Each row below holds a small network's activations on one record, seen along a few directions.
Here are examples, each followed by its value of one field, W.
The largest differences between rows may come from other fields.
In the rows, zero is written as 500.
Strong random noise was added to every row along 4 fixed directions; ignore it. To show where, here is one row again and again, with new noise each time:
[658 580 500 503 614 398 550 459 497 630 422 543 562 494 502 558 342 487
 474 494 644 479 518 433 564 475 443 369]
[658 609 619 536 667 465 507 430 480 736 501 574 540 381 498 602 272 246
 441 568 572 499 626 307 481 435 337 387]
[601 510 453 525 505 437 521 420 621 402 508 491 473 664 579 585 449 712
 478 433 449 497 520 582 544 500 626 517]
[738 568 480 474 657 346 524 433 485 672 436 599 603 440 448 527 324 502
 503 530 708 496 488 395 558 467 398 341]
[707 495 517 521 596 434 461 331 625 504 562 621 461 613 556 616 422 614
 466 544 419 557 555 550 523 439 532 594]
[528 551 488 541 468 473 487 488 596 402 627 370 523 466 512 533 352 552
 517 398 452 449 596 337 384 545 580 357]

[473 514 379 478 452 492 479 484 520 362 480 433 542 557 469 424 583 625
 525 486 517 500 383 575 553 566 500 410]
w4
[565 511 431 457 519 495 410 416 524 430 600 517 565 406 402 413 514 505
 538 566 520 542 428 418 469 539 386 387]
w7
[338 566 378 499 402 537 525 580 477 333 467 277 570 488 463 399 548 525
 520 404 553 421 406 466 502 619 504 252]
w4
[674 408 469 399 608 401 428 431 437 640 460 769 546 458 378 419 600 570
 568 672 641 598 360 600 574 435 380 632]
w8
[485 533 659 604 510 612 398 407 595 479 773 428 429 375 545 603 348 238
 450 528 209 516 749 250 262 473 472 520]
w6
[581 413 513 429 551 443 434 504 461 581 548 640 532 391 397 441 543 502
 571 596 568 547 467 451 453 471 431 560]
w5
[488 599 659 610 586 668 515 367 552 613 469 563 369 611 665 677 452 237
 335 599 317 557 636 594 574 413 423 645]
w2
[560 495 558 552 529 540 373 359 597 460 710 522 465 452 498 531 447 438
 498 569 311 560 598 405 367 480 476 561]
w2
[512 407 479 469 420 499 459 527 553 363 653 495 473 455 460 469 525 610
 557 464 414 508 524 453 386 508 597 567]
w5
[498 514 604 501 576 489 542 557 373 761 383 598 514 416 497 513 452 316
 493 560 628 500 527 482 537 428 418 562]
w3
[390 432 562 517 406 575 424 546 547 406 662 457 437 453 490 493 548 479
 547 498 323 506 592 442 335 514 573 615]
w8
[343 480 493 496 414 501 583 658 409 530 376 424 509 509 524 450 550 545
 532 402 603 441 465 549 536 528 593 509]
w1
[407 517 588 531 493 507 617 613 419 642 323 498 454 584 592 578 494 446
 460 447 554 449 550 600 584 458 567 598]
w3
[333 529 537 531 401 512 642 701 449 524 369 357 485 535 580 535 453 515
 493 326 584 390 560 491 513 535 644 456]
w1
[617 481 359 423 542 399 428 439 503 447 545 550 606 420 358 359 543 624
 574 564 625 541 339 450 510 551 389 356]
w7
[412 595 452 532 450 457 598 619 463 488 421 302 575 448 500 468 389 493
 501 345 620 396 512 365 489 581 532 246]
w6

Which value of W does each new row have?
[522 551 421 509 498 405 603 550 479 503 384 415 560 530 511 488 422 590
 487 388 626 437 466 480 561 535 547 349]
w6
[554 391 569 514 457 489 387 456 627 418 773 535 439 429 488 528 452 594
 570 487 320 538 642 372 272 476 633 657]
w1
[534 469 544 475 561 572 520 434 478 604 343 711 409 662 572 564 652 486
 433 637 493 588 430 796 697 413 454 754]
w8
[363 488 485 492 412 524 592 638 437 470 369 433 474 582 536 496 582 544
 497 421 530 444 465 618 568 519 588 535]
w8
[376 542 369 483 411 519 545 558 479 350 397 356 545 578 495 416 600 607
 501 423 560 458 368 586 597 600 509 350]
w7
[166 452 498 519 259 662 443 666 518 238 696 231 465 385 474 388 606 473
 578 378 327 436 551 368 273 622 623 453]
w5
[645 531 411 461 577 342 542 475 477 560 411 529 600 501 454 472 423 633
 527 471 694 483 423 474 585 510 473 349]
w6
[481 327 353 415 372 457 344 509 574 238 742 476 536 410 351 310 662 795
 676 491 456 538 385 454 324 583 615 521]
w5
